A small network was shown many inputs. Here are its activations along a few directions, one row for each input.
Each table varies a few parts of the input and shows all the possible inputs, shuffled.
Descriptions start from the smaller parts, as in this example, which fits no table here: one of 6 places along a line, together with either a single point or one of 9 places along a line or (one of 3 separate values, together with one of 8 places around a ring).
Shared parts are said once, and a part with two or three values counts as separate values.

Other details of the inputs vary at random and push rows far along two fixed directions, the same in every table; ignore that.

Rows:
R1: 39 -2 -25 -2 14 -12 29 -5 -10 -29 15 2
R2: -36 5 16 -22 17 -1 -22 -13 30 60 -25 18
R3: 6 -10 -14 11 49 -7 10 -3 5 27 11 -2
R4: 19 22 22 -14 -87 -5 -44 24 -22 -34 -22 10
R5: -28 7 32 -29 28 6 -39 0 1 52 -22 21
R6: -25 -15 11 -5 39 -2 8 -11 24 44 17 9
R7: -28 2 19 1 -3 -1 -15 -14 25 23 -5 12
R8: 6 -11 -4 -9 27 8 25 -24 3 26 -8 -13
R9: 20 7 3 0 -78 -13 -43 41 6 -52 -3 2
R10: 34 7 -27 20 21 -3 46 -9 -20 -22 22 -43
R11: -42 -4 -15 2 8 19 -11 15 -5 29 -11 9
R12: 17 4 -11 8 42 4 15 -2 -8 -5 13 -21
R13: 37 -9 -18 22 -5 -4 52 -23 -12 -59 21 -32
R14: 20 -2 -53 2 -2 9 60 2 -27 -62 12 -12
R15: -39 4 17 -4 1 -3 -44 2 32 54 -26 10
R16: -4 0 13 5 51 8 19 -16 -3 14 16 -2
R17: 39 -12 -35 -6 27 -7 59 -7 7 -26 28 -17
R18: -28 10 16 3 -94 15 -47 36 -17 -44 -20 36
R19: 13 18 28 6 -92 -14 -39 19 -25 -58 -7 5
R20: -33 -14 26 -2 14 12 -35 -3 17 70 -29 -1
R21: 14 -6 -3 13 22 -7 18 -10 -2 -8 23 9
Description of these inputs: one of 3 separate values, together with either a single point or one of 6 places around a ring.
- Changing only the choice among 3 separate values turns R21 into R1. The same change can be made to R13. Which row results? => R8

Rows:
R22: 99 12 -9 10 -29 -33 18 -17 -4 -76 22 -57
R23: -57 12 36 -6 12 13 -42 10 -4 72 -16 33
R24: -27 -2 22 9 10 11 19 -16 13 11 5 9
R25: -35 3 37 -20 -24 18 -52 8 -24 38 -25 39
R26: -65 -22 19 8 79 14 5 -33 12 109 5 18
R27: 67 10 20 -4 -8 -36 -13 -1 19 -31 12 -7
R28: -35 -4 16 5 -44 -1 -49 8 13 31 -37 15
R29: -25 1 -20 -3 56 10 29 -11 3 61 1 -20
R30: -25 13 15 -9 -36 8 -54 20 0 5 -50 9
R31: 23 15 -27 -2 -38 -9 3 28 -10 -52 13 8
R32: 16 15 76 -6 -26 -28 -67 4 7 17 -13 6
R33: -2 -4 -9 5 -40 5 -23 16 -4 -18 -7 -15
R34: -27 -4 15 -15 -37 6 -62 34 14 15 -9 32
R35: -5 -21 -24 24 97 15 74 -22 -7 22 40 -30
R36: 23 -4 -51 24 112 14 107 -42 -22 -15 41 -37
R37: -17 -16 -24 -11 97 23 57 -32 -2 78 -6 -19
R38: 40 -5 -38 9 -28 -11 56 -7 9 -91 33 -12
R39: -7 -7 -2 -29 -12 -1 -18 16 -10 7 -13 27
R40: 27 -8 -27 12 -46 -13 10 11 -1 -61 14 10
R41: -5 11 1 -16 -32 -2 -36 30 -1 -29 -21 24
R42: 38 6 -27 13 -64 -1 40 -5 0 -93 12 -33
- Describe the family of inputs behind these rows. => one of 3 separate values, together with either a single point or one of 6 places along a line
- Changing only the choice among 3 separate values turns R39 into R25. The same change can be made to R41. Which row results? => R36
- Change only the place on the line of 6 in R28. List by row number the other rows that result. => R29, R30, R33, R37, R42
